These are the activations of a small neural network, seen along a few directions. Each row is one input.
In each table, some parts of the input vary, and every possible input appears once, in random order.
Descriptions start from the smaller parts, as in this example, which fits no table here: one of 6 places along a line, together with either a single point or (one of 2 separate values, together with one of 5 places around a ring) or one of 11 places along a line.
Shared parts are said once, and a part with two or three values counts as separate values.
In the rows, 128 means zero.

Other details of the inputs vary at random and push rows far along three fixed directions, the same in every table; ignore that.

Rows:
row 1: [167 129 114 126 136  88 110 154 109 185 149 117 117 137]
row 2: [ 84 114 114 135 103 102 117 112 143 109 169 113 163 125]
row 3: [ 93 124 101 140 128 121 116 113 138 129 155  96 154 113]
row 4: [123 114 150 122 127 121 128 116 128 123  85 143 113 136]
row 5: [142 184 109  97 150 163 147 133 113 100 156 146  97 108]
row 6: [114 137  89 143 130 116 115 146 131 143 209  89 162 126]
row 7: [ 79 131 128 120 124 136 143 104 153  69 107 135 145 111]
row 8: [ 98 149  84 118 122 130 138 124 148 103 182 100 153 110]
row 9: [155 135 150 118 140 138 132 145 122 125 108 142 122 135]
row 10: [ 91  81 132 141 105 105 122 110 158 129 135  88 164 147]
row 11: [103 106 143 129 110 129 137 119 159  95 101 123 158 129]
row 12: [139 116 156 118 122 144 129 120 124 125 109 143 115 146]
row 13: [ 94 146  75 136 135 116 140 125 138 120 194 112 131 109]
row 14: [145 155 118 120 134 145 130 124 112 135 147 142  91 121]
row 15: [155 106 164 128 130 151 129 135 131 124  69 141 117 148]
row 16: [150 149 131 116 145 132 129 146 114 125 128 146 123 123]
row 17: [152 157 100 108 137 138 132 127 111 144 156 129  91 121]
row 18: [145  99 172 130 114 132 130 131 116 133  56 137 122 136]
row 19: [132 154 127 108 146 144 147 123 130 102 106 141 108 115]
row 20: [112 119  93 150 134 103 118 140 141 153 175  76 159 131]
row 21: [131 174 104 100 139 168 149 119 124  90 129 147  92 106]
row 22: [156 131 138 126 132 140 122 135 109 154 131 140 105 141]
row 23: [121 101 105 144 132 103 117 142 145 155 156  74 166 143]
row 24: [127 133 149 121 119 137 134 106 123 107  82 163 105 125]
row 25: [160 132 139 117 133 121 124 135 114 150 127 137 105 137]
row 26: [163 146 125 110 141 146 127 133 103 146 146 142  93 134]
row 27: [115 137 149 117 119 153 142 114 113  89 101 148 112 109]
row 28: [159  96 150 136 125  98 108 150 120 176 135 114 141 159]
row 29: [154 144 117 131 143 132 133 151 112 148 153 145 105 131]
row 30: [134 120 151 134 127 139 134 131 134 122  73 150 123 127]
row 31: [143 187  93  95 161 152 150 130 116 113 152 131  90 103]
row 32: [126 181 109 114 146 155 147 125 115 101 138 161 100  96]
row 33: [177 103 118 152 138  92 117 172 122 201 140 112 127 151]
row 34: [ 77  94 149 144 104 114 127  92 152  97  93 129 154 136]
row 35: [122 173 112 110 136 170 149 115 127  86 120 152  91 104]
row 36: [163 123 159 134 138 128 123 145 118 138  76 150 123 137]
row 37: [104 108 127 147 108 109 124 119 140 137 131 122 146 129]
row 38: [176 116 126 143 144 109  96 158 108 200 136 103 137 139]
row 39: [ 86 109 107 134 112 120 128 103 149 117 158  97 149 131]
row 40: [ 86 163 102 126 128 146 140 118 133  85 169 142 139  98]
row 41: [ 96 106 151 143 111 129 126 118 147  92 107 136 170 132]
row 42: [158 128 141 123 139 147 126 146 118 134 114 134 118 142]
row 43: [144 125 120 123 137 101 123 136 120 162 140 111 118 138]
row 44: [127 179 107 114 139 145 141 116 106 117 155 162  88  99]
row 45: [ 88 101 149 142 117 126 134 105 155  87  80 131 160 129]
row 46: [165  97 140 135 123  90 111 150 126 184 122 108 131 154]
row 47: [ 75  89 167 143  92 130 123  92 151  83  97 145 164 139]
row 48: [139 115 150 138 127 141 138 134 131 126  96 156 110 138]
row 49: [149  99 166 127 119 144 124 121 128 134  81 143 110 150]
row 50: [181 112 125 151 143 103 105 174 116 199 143  94 139 153]
row 51: [137 100 173 127 127 135 135 124 114 128  49 137 115 135]
row 52: [105 158  80 118 126 105 118 129 118 128 222 115 143 112]
row 53: [ 92  85 137 156 101 105 113 122 143 140 148 116 177 141]
row 54: [164 127 129 130 141 109 120 161 126 158 138 110 138 137]
row 55: [170 109 164 132 125 137 124 132 118 161  68 144  94 151]
row 56: [142 123 152 130 128 134 132 128 132 115  70 151 126 129]
row 57: [168 141 130 122 148 118 122 158 113 151 121 134 123 128]
row 58: [166 105 144 140 130 101 108 167  97 190 139 101 147 146]
row 59: [ 92 124 108 140 119 129 110 118 136 124 177 105 167 115]
row 60: [ 97  88 140 144 106 106 122 128 162 111 109 110 183 134]
row 61: [142 184  95  93 139 147 143 118 111 120 163 140  78 107]
row 62: [ 77 158  98 126 133 142 148 104 140  80 146 134 132  95]
row 63: [ 95  97 159 132 106 147 138 110 163  79  93 125 160 136]
row 64: [146 140 134 111 129 142 132 121 118 124 127 141  97 131]
row 65: [ 79  99 128 147 107 123 129  99 153 113 132 105 150 133]
row 66: [133 159 111 121 147 128 137 122 108 141 136 144  91 111]
row 67: [110 133  89 139 123 115 109 127 134 144 177  93 154 110]
row 68: [116 145 138 120 122 140 134 101 122  95 114 162 111 117]
Each input here is: one of 4 places along a line, together with either a single point or (one of 2 separate values, together with one of 8 places around a ring).
The inputs of row 62 and row 40 match in every part but the place on the line of 4. If row 19 is changed in the same way as row 62 into row 40, which row does it become? -> row 9
The inputs of row 55 and row 22 match in every part but the place on the line of 4. If row 35 is changed in the same way as row 55 into row 22, which row does it become? -> row 6
Change only the choice among 2 separate values in row 16. List by row number the other rows that result. -> row 52
Start at row 51 and move only the place on the line of 4, one step at a time. The first step leads to row 18. Which rows follow, in order? -> row 27, row 58
Change only the choice among 2 separate values in row 63. List by row number the other rows that result. -> row 64

Rows:
row 69: [128 103 107 145 128  88 113 149 140 167 158  79 167 139]
row 70: [183  77 189 146 136 120 117 161 130 170  33 132 134 166]
row 71: [168 128 168 115 140 150 137 118 104 141  41 172  62 137]
row 72: [144 177 111 108 150 157 141 138 114 106 143 149 104 107]
row 73: [148 145 102 129 144 116 123 156 121 150 165 108 141 122]
row 74: [139 106 126 140 124 110 112 153 133 156 162  99 161 147]
row 75: [148 164  94 114 150 126 132 143 115 141 165 119 111 116]
row 76: [105 106 168 126 110 158 138 107 149  78  75 150 136 136]
row 77: [145 136 110 125 137 115 122 147 122 150 159 109 134 129]
row 78: [124 122 130 132 121 121 121 129 127 131 143 128 138 132]
row 79: [132 102 114 147 115  95 104 139 126 176 182  95 153 147]
row 80: [117 179  95 108 135 146 141 104 110 109 170 148  84 101]
row 81: [154 137 152 116 141 140 135 125 111 131  72 162  87 127]
row 82: [152 133 122 128 138 112 122 141 114 158 135 126 117 132]
row 83: [ 56  93 124 144  91 116 127  88 160  96 142 110 162 127]
row 84: [160  85 162 145 120 108 110 137 120 181  97 123 127 162]
row 85: [ 85 144 118 123 128 149 149 107 148  70 108 134 135 102]
row 86: [113 167  99 114 143 143 145 126 130  97 141 133 121  99]
row 87: [ 86 127 146 122 106 155 138  98 141  70 120 155 133 121]
row 88: [ 80  74 162 154  95 135 124 120 169  87 103 116 196 144]
row 89: [154 133 125 127 136 114 120 143 111 158 140 127 119 132]
row 90: [ 88 121 126 129 118 133 138 103 153  90 109 120 143 118]
row 91: [159 168 127 106 140 155 133 125  96 135 143 163  72 122]
row 92: [103 145  93 129 130 109 128 117 129 126 166 112 134 108]
The inputs of row 81 and row 83 match in every part but one. If row 82 is changed in the same way as row 81 into row 83, which row does it become? -> row 80
What is each input in this table made of? -> one of 4 places along a line, together with one of 6 places along a line
Change only the place on the line of 4 in row 72. List by row number the other rows that result. -> row 76, row 78, row 79
Change only the place on the line of 4 in row 77. List by row number the other rows that result. -> row 73, row 84, row 89
